Each row below holds a small network's activations on one input, seen along a few directions.
In each table, some parts of the input vary, and every possible input appears once, in random order.
A made-up example of a description, with smaller parts first: one of 5 places around a ring, together with either a single point or one of 9 places along a line or (one of 2 separate values, together with one of 6 places along a line).
Shared parts are said once, and a part with two or three values counts as separate values.
In the rows, zero is written as 128.

Other details of the inputs vary at random and push rows far along two fixed directions, the same in every table; ignore that.

Rows:
row 1: 109 142 131 103 132 110 119 115 156 129 133
row 2: 120 141 126 115 125 118 144 124 159 125 123
row 3: 203 99 103 179 161 99 70 191 38 77 196
row 4: 90 168 83 129 148 63 153 126 113 91 160
row 5: 109 148 127 112 118 109 137 118 161 129 125
row 6: 144 50 189 150 99 232 123 113 92 138 66
row 7: 151 134 92 120 137 97 137 167 56 103 158
row 8: 114 145 121 112 126 112 146 123 163 124 125
row 9: 135 106 149 123 130 162 111 127 86 135 99
row 10: 97 131 144 113 112 163 123 104 121 144 72
row 11: 140 56 188 151 95 222 114 112 82 140 75
row 12: 116 143 124 113 125 117 145 122 163 125 122
row 13: 114 149 127 111 118 108 125 119 151 132 134
row 14: 115 146 118 112 127 110 146 125 162 122 128
row 15: 118 122 128 163 133 151 103 119 149 103 86
row 16: 143 129 93 116 142 125 145 144 82 114 142
row 17: 115 144 114 112 130 125 143 111 168 132 131
row 18: 63 167 125 133 129 131 124 133 159 124 125
row 19: 122 144 109 112 133 118 143 117 160 128 141
row 20: 115 138 135 106 132 113 118 118 151 129 134
row 21: 127 135 130 119 124 123 142 125 155 127 123
row 22: 111 148 125 113 119 108 138 120 158 128 127
row 23: 119 145 112 112 132 121 143 115 163 130 137
row 24: 116 145 132 113 117 114 124 117 150 135 131
row 25: 80 153 134 143 127 143 131 137 154 122 116
row 26: 203 47 141 162 124 186 122 159 23 113 158
row 27: 134 136 90 122 147 90 124 161 80 130 150
row 28: 106 140 115 133 156 96 128 116 102 105 152
row 29: 173 105 124 166 152 138 139 132 70 110 162
row 30: 109 151 126 109 118 107 126 117 154 132 133
row 31: 117 141 126 114 124 119 145 121 163 127 120
row 32: 190 127 70 178 154 65 95 200 46 63 207
row 33: 115 145 121 112 126 113 146 123 163 124 125
row 34: 210 90 127 167 129 140 122 180 31 142 143
row 35: 107 100 146 135 132 148 117 112 133 170 80
row 36: 111 147 132 111 116 114 124 114 155 135 128
row 37: 183 76 147 170 126 149 111 152 63 165 121
row 38: 127 107 176 164 120 178 116 89 109 142 89
row 39: 114 149 120 113 121 101 138 125 153 125 136
row 40: 120 148 118 114 123 98 138 130 146 122 142
row 41: 139 92 107 125 138 113 115 164 41 95 183
row 42: 107 144 129 102 133 107 120 116 156 128 135
row 43: 114 147 125 114 119 108 137 122 156 128 129
row 44: 110 149 131 110 116 112 125 114 156 135 129
row 45: 110 142 132 104 133 110 119 116 154 129 134
row 46: 106 145 129 102 133 107 120 115 157 128 134
row 47: 139 135 114 119 133 124 140 124 146 128 146
row 48: 105 122 133 127 120 182 142 97 151 170 60
row 49: 120 144 111 112 132 120 143 116 162 129 138
row 50: 134 134 128 112 137 103 116 132 129 123 154
row 51: 120 149 116 114 123 96 138 131 146 121 144
row 52: 128 105 156 141 115 190 137 113 131 170 50
row 53: 128 136 140 119 115 123 120 119 142 137 130
row 54: 111 148 124 113 119 106 138 121 158 127 129
row 55: 220 97 85 192 162 112 95 187 43 75 202
row 56: 121 141 117 114 130 128 142 112 164 133 131
row 57: 144 66 191 167 105 208 119 103 124 192 39
row 58: 122 148 122 113 121 101 125 127 140 128 146
row 59: 107 151 129 109 117 110 126 114 157 134 129
row 60: 154 57 183 167 114 226 124 95 129 195 46
row 61: 174 117 108 147 131 115 120 171 51 140 149
row 62: 164 119 121 163 160 113 107 196 59 98 205
row 63: 106 143 131 103 132 110 119 114 158 129 131
row 64: 98 164 91 135 150 96 146 170 130 93 166
row 65: 120 143 127 117 119 110 136 124 150 128 131
row 66: 109 144 128 102 134 105 120 118 153 127 137
row 67: 111 130 133 161 122 148 81 119 138 114 95
row 68: 115 145 122 112 126 113 146 123 163 124 124
row 69: 155 129 107 161 154 133 133 176 91 104 187
row 70: 113 148 129 111 117 110 125 117 152 133 133
row 71: 161 76 192 145 110 228 124 113 98 154 45
row 72: 129 129 142 113 131 122 114 121 141 132 134
row 73: 126 140 114 115 131 124 142 117 158 131 138
row 74: 197 63 146 173 131 158 128 158 66 158 115
row 75: 97 126 151 145 131 157 147 90 146 126 80
row 76: 125 143 110 114 133 119 143 119 157 128 143
row 77: 117 145 111 111 131 121 144 113 165 130 136
row 78: 121 142 121 115 127 113 145 127 158 123 128
row 79: 142 58 186 152 96 218 103 114 72 143 87
row 80: 117 145 126 115 119 108 137 124 153 127 131
Each input here is: one of 5 places along a line, together with either one of 3 separate values or one of 4 places along a line or one of 9 places around a ring.
- Changing only the place on the line of 5 turns row 66 into row 76. The same change can be made to row 27. Which row results? => row 48
- Changing only the place on the line of 5 turns row 18 into row 62. The same change can be made to row 10. Which row results? => row 9
- Changing only the place on the line of 5 turns row 36 into row 46. The same change can be made to row 44. Which row results? => row 45
- Change only the place on the ring of 9 in row 40. List by row number the other rows that result. => row 5, row 22, row 39, row 43, row 51, row 54, row 65, row 80

Rows:
row 81: 209 84 121 171 133 121 106 169 50 81 191
row 82: 140 154 58 121 141 44 160 190 66 98 198
row 83: 94 97 214 153 112 206 102 70 162 163 40
row 84: 91 176 106 50 118 60 137 107 208 147 134
row 85: 101 103 185 146 107 196 135 83 152 187 25
row 86: 25 177 50 66 130 78 164 103 195 112 116
row 87: 25 179 66 74 127 78 151 90 194 99 124
row 88: 136 83 214 161 94 218 98 106 125 142 74
row 89: 98 105 182 144 98 199 135 87 156 183 29
row 90: 16 191 98 87 128 74 141 105 190 98 123
row 91: 129 149 82 132 153 43 121 173 76 83 214
row 92: 156 121 209 128 91 183 84 91 211 183 69
row 93: 98 110 197 156 100 223 101 103 179 156 46
row 94: 214 91 125 144 145 122 116 175 32 90 182
row 95: 132 80 204 142 94 221 107 105 116 155 76
row 96: 25 196 73 77 145 76 145 84 177 118 123
row 97: 101 108 203 152 113 219 102 57 165 157 38
row 98: 226 81 100 177 142 108 131 177 31 123 172
row 99: 134 78 206 143 103 217 107 102 114 158 72
row 100: 199 73 142 171 112 171 132 146 75 137 113
row 101: 197 90 204 153 108 200 156 104 160 179 98
row 102: 33 175 80 102 141 74 135 83 200 100 116
row 103: 194 155 88 99 128 24 136 173 109 122 207
row 104: 82 187 120 90 129 88 163 92 234 116 155
row 105: 247 104 143 120 123 84 97 172 69 126 214
row 106: 206 99 125 186 151 118 96 199 46 113 192
row 107: 18 183 68 69 146 64 158 110 174 135 117
row 108: 12 188 67 59 132 72 164 118 180 122 121
row 109: 80 182 111 75 133 87 172 93 224 128 157
row 110: 138 164 73 125 147 61 129 165 79 66 210
row 111: 182 90 169 181 128 176 96 165 85 129 130
row 112: 37 189 92 84 138 78 143 99 196 80 108
row 113: 147 145 51 152 168 51 119 176 102 84 204
row 114: 34 185 62 58 142 76 167 113 186 106 106
row 115: 214 113 116 179 146 133 101 192 47 96 190
row 116: 21 197 80 106 152 67 134 116 200 119 120
row 117: 203 83 153 160 124 169 135 152 69 131 102
row 118: 18 185 85 77 144 64 144 97 173 123 126
row 119: 86 97 183 116 92 219 128 94 159 172 43
row 120: 219 106 107 163 132 124 137 185 23 115 176
row 121: 216 72 98 156 151 117 122 174 32 122 182
row 122: 213 76 112 162 148 115 109 161 34 109 190
row 123: 95 108 181 136 85 208 140 94 161 171 32
row 124: 133 76 204 149 108 211 102 98 113 167 73
row 125: 117 107 192 153 117 222 105 94 181 142 29
row 126: 142 152 46 110 166 52 143 172 62 105 204
row 127: 144 169 57 145 172 56 120 178 89 89 206
row 128: 189 83 149 146 122 188 120 147 61 141 125
row 129: 186 88 162 152 120 185 108 135 61 127 135
row 130: 90 93 184 124 106 210 123 86 154 185 39
row 131: 146 99 202 119 112 210 153 80 203 185 81
row 132: 34 204 57 88 141 64 168 99 178 130 104
row 133: 247 110 149 136 120 82 91 174 78 117 215
row 134: 230 99 183 172 129 176 122 148 137 146 167
row 135: 144 150 50 144 154 60 125 182 107 71 205
- Changing only one part turns row 98 into row 122. The same change can be made to row 100. Which row results? => row 87
- What do these inputs look like to the network? => one of 5 places along a line, together with either one of 2 separate values or one of 9 places around a ring
- A walk changes only the place on the ring of 9. It starts at row 115 and steps to row 93. List the rest of the walk in order. => row 111, row 106, row 116, row 127, row 113, row 135, row 125
- Change only the choice among 2 separate values in row 133. List by row number the other rows that result. => row 104
- Change only the choice among 2 separate values in row 92. List by row number the other rows that result. => row 134
